<91>: [-41.7  -7.4  48.5  26.9 -41.1]
<81>: [ -0.5 -37.8  29.7   3.3   6.8]
<107>: [-56.1 -45.8 -39.0  24.8 -32.9]
<129>: [ 61.5 -26.1 -90.0   0.2  63.4]
<123>: [-34.0 -55.6  34.8 -18.1   6.3]
order: [ 63.4   0.2 -90.0 -26.1  61.5] -> <129>
chg <107>: [-56.1 -45.8 -38.9  24.8 -32.9] -> 2, [-39.0]
chg <91>: [-41.7  -7.5  48.5  26.9 -41.1] -> 1, [-7.4]

<6>: [  6.8  17.7 -66.6 -42.2 -33.8 -45.5  57.6   6.3  18.1  29.5  -4.1 -16.1
 -27.3  25.1  -8.7  32.3  36.1  40.5 -77.8  11.8]
<29>: [-17.9 -91.2  41.2 -12.5  53.6 -63.6 -37.3  -8.6 -41.1 -67.0 -11.5   7.5
   4.2  -7.8  16.1 -10.3  -8.9 -15.0  20.6  -6.4]
<60>: [-20.3 -90.2  40.7 -11.7  55.2 -65.1 -36.4  -6.2 -40.5 -65.8  -7.9   9.5
   4.7  -7.8  17.1 -10.8  -9.4 -15.6  20.9  -5.1]
<13>: [-92.0  16.4 -72.9 -49.8 -25.1  41.4   6.0  -5.8  19.5  40.5 -63.7  14.7
  -8.1  22.1   9.8  18.3  -9.1  -4.8 -23.7  -9.8]
<102>: [ -7.8  -7.9  20.9   9.5 -20.3  -5.1   4.7  55.1  -9.4 -10.8 -11.7  -6.2
  40.7  17.1 -36.4 -15.6 -40.5 -65.8 -90.2 -65.1]
<158>: [  1.1 -89.2  50.1 -18.4  55.7 -63.3 -28.8 -19.6 -42.8 -73.7 -12.0   5.1
   2.2  -1.3   3.7   2.2   4.9   2.5  12.4 -11.1]
order: [ -9.4  -7.9  55.2 -40.5  20.9 -65.8 -11.7  -6.2  40.7 -90.2 -20.3   4.7
 -15.6 -10.8  -5.1 -65.1   9.5  17.1 -36.4  -7.8] -> <60>
chg <102>: [ -7.8  -7.9  20.9   9.5 -20.3  -5.1   4.7  55.1  -9.4 -10.8 -11.7  -6.2
  40.7  17.1 -36.4 -15.6 -40.6 -65.8 -90.2 -65.1] -> 16, [-40.5]
chg <102>: [ -7.8  -7.9  20.9   9.6 -20.3  -5.1   4.7  55.1  -9.4 -10.8 -11.7  -6.2
  40.7  17.1 -36.4 -15.6 -40.5 -65.8 -90.2 -65.1] -> 3, [9.5]

<93>: [-96.9 -97.4 -70.7  45.2  72.1]
<131>: [ 49.6  68.3 -50.6  68.0 -31.7]
<125>: [-69.6 -70.0 -50.8  32.5  51.8]
<62>: [-32.9 -33.0 -24.0  15.3  24.5]
<38>: [ 68.0  68.4  49.6 -31.7 -50.6]
<92>: [ 35.4  35.6  25.8 -16.5 -26.3]
order: [-50.6 -31.7  49.6  68.4  68.0] -> <38>
chg <38>: [ 68.0  68.4  49.5 -31.7 -50.6] -> 2, [49.6]

<127>: [  9.7  40.1   8.5 -64.7 -14.9  35.2]
<113>: [  9.7  40.1   8.5 -56.3 -14.9  32.6]
<64>: [  8.5  32.6 -56.4  40.1 -14.9   9.7]
order: [ 32.6 -14.9 -56.3   8.5  40.1   9.7] -> <113>
chg <127>: [  9.7  40.1   8.5 -64.7 -15.0  35.2] -> 4, [-14.9]
chg <113>: [  9.7  40.1   8.5 -56.3 -14.9  32.5] -> 5, [32.6]
chg <113>: [  9.7  40.1   8.5 -56.3 -14.9  32.7] -> 5, [32.6]

